Each row below is a small network's average activation on inputs in which a field has the value named, seen along a few directions.
Values that are neighbours, or in one group, have similar rows; names and order tell nothing.
In the rows, zero is written as 500.
Random noise pushes rows far along 19 fixed directions. That doesn't count. These rows show it; they differ only by the noise:
[279 364 552 252 583 451 526 424 521 346 358  74 342 625 559 712 380 692
 589 450 636 513 564 448 577 432 375 579 651 496]
[516 649 547 484 352 779 471 501 572 522 307 465 577 842 598 342 405 279
 455 448 594 725 558 343 543 359 361 519 633 642]
[538 402 401 524 439 549 404 345 821 318 469 485 636 697 763 535 320 522
 566 459 506 390 480 462 442 442 439 340 629 400]
[722 269 494 457 710 429 447 596 238 570 617 449 368 479 576 542 364 452
 579 508 388 348 509 453 149 628 362 287 524 553]
[517 452 560 663 505 609 395 529 443 298 627 622 726 541 600 532 468 309
 548 386 549 471 611 416 552 513 402 354 573 284]
[565 326 461 486 715 452 410 365 534 592 414 601 275 353 452 591 531 382
 359 655 589 569 526 512 437 622 483 553 359 646]
[581 678 520 418 409 169 568 204 574 672 480 561 433 466 400 405 440 656
 282 645 579 546 346 568 385 576 586 524 380 469]
[766 267 410 656 518 565 515 759 508 692 485 743 517 412 575 383 370 389
 443 555 430 381 508 467 384 421 516 307 491 617]
[445 586 345 292 388 651 356 475 575 369 580 429 624 598 562 445 727 503
 500 573 396 426 543 530 682 579 492 633 610 442]
[630 427 689 493 426 495 554 682 566 465 748 752 214 398 271 387 649 491
 501 501 401 542 645 484 345 544 423 668 410 398]
[551 330 607 722 612 318 490 539 725 269 484 682 612 451 421 699 543 769
 344 615 380 614 579 498 489 449 479 594 431 677]
[554 380 284 764 658 434 406 502 318 621 647 633 573 272 529 375 410 482
 511 410 466 361 361 562 463 589 635 125 464 497]
[468 446 541 404 653 401 421 651 621 522 580 662 640 287 566 541 546 378
 462 534 624 671 338 318 452 385 537 575 326 468]
[547 593 524 642 507 668 622 599 527 375 486 521 651 548 502 774 552 395
 487 609 501 446 519 576 605 502 507 469 460 577]
[326 479 651 468 429 666 516 692 550 334 602 598 464 498 336 851 550 203
 466 586 695 549 578 282 589 186 518 358 551 427]
[451 499 411 440 380 724 517 529 532 534 563 387 380 523 677 423 495 466
 744 375 453 383 394 441 397 500 448 385 530 431]
[465 546 771 511 382 291 600 510 358 416 574 357 530 610 514 590 479 745
 679 440 251 462 511 538 256 486 336 465 536 567]
[572 629 597 587 519 346 527 526 733 251 483 325 569 785 527 695 249 589
 577 463 560 623 569 616 445 559 544 456 613 509]
[463 453 498 566 624 607 388 419 419 272 454 378 713 677 530 680 486 459
 410 451 435 527 513 290 517 407 447 408 589 627]
[473 558 617 661 307 366 499 754 637 426 431 493 625 594 545 710 366 541
 496 594 541 632 567 503 541 429 594 332 603 581]
[514 503 426 383 607 417 489 664 393 736 370 416 452 349 577 468 463 567
 603 559 602 652 419 491 457 490 565 581 439 665]


Field Dirug:
b4: [352 452 234 314 631 601 358 576 581 460 505 467 702 717 647 231 480 525
 473 587 514 510 517 753 781 467 303 418 792 648]
b7: [536 521 485 226 631 375 287 608 432 544 618 458 548 432 442 514 606 173
 396 562 505 518 459 420 506 607 656 595 449 428]
b5: [380 542 425 515 513 648 514 752 501 350 479 273 567 649 570 373 493 725
 639 318 438 609 565 532 663 532 451 595 684 517]
b12: [462 337 409 721 654 588 585 392 682 382 453 600 320 530 524 640 370 698
 521 576 616 483 555 664 481 506 351 337 543 548]
b6: [503 597 307 460 490 553 527 638 460 615 534 292 337 462 497 605 541 470
 737 481 336 311 432 704 434 640 768 397 503 569]
b3: [487 409 563 852 534 585 550 617 522 514 376 763 476 264 636 601 605 524
 641 612 542 596 652 752 605 715 390 577 366 547]
b9: [329 532 682 436 407 377 544 599 451 490 502 287 336 529 326 586 569 618
 544 374 297 577 471 372 382 413 595 600 484 610]
b11: [570 519 483 611 383 465 572 287 417 318 537 561 839 725 495 393 380 785
 404 471 433 311 564 466 541 285 350 347 749 371]
b8: [371 489 365 450 463 483 307 631 341 616 456 690 775 260 509 502 820 637
 415 647 370 611 438 304 599 316 620 598 459 639]
b1: [408 786 608 522 601 359 452 475 375 505 659 523 540 562 260 463 592 422
 658 403 320 652 448 642 357 450 652 547 442 676]
b10: [345 324 794 552 295 751 600 661 368 378 398 480 676 454 618 646 684 448
 558 359 304 388 542 127 530 244 317 620 435 451]
b2: [433 514 257 420 484 573 287 284 484 444 417 534 445 577 394 519 529 637
 376 664 673 627 596 340 616 338 551 414 726 576]
Dirug is arranged as a line.
How many steps from neighbour to neighbour lead from b9 to b11, at the fewest? -> 8
Which values are neighbours of b10? Give them in the order they are listed. -> b4, b7
Which values are neighbours of b1? Give them in the order they are listed. -> b12, b3
Which values are neighbours of b6? Give them in the order they are listed. -> b8
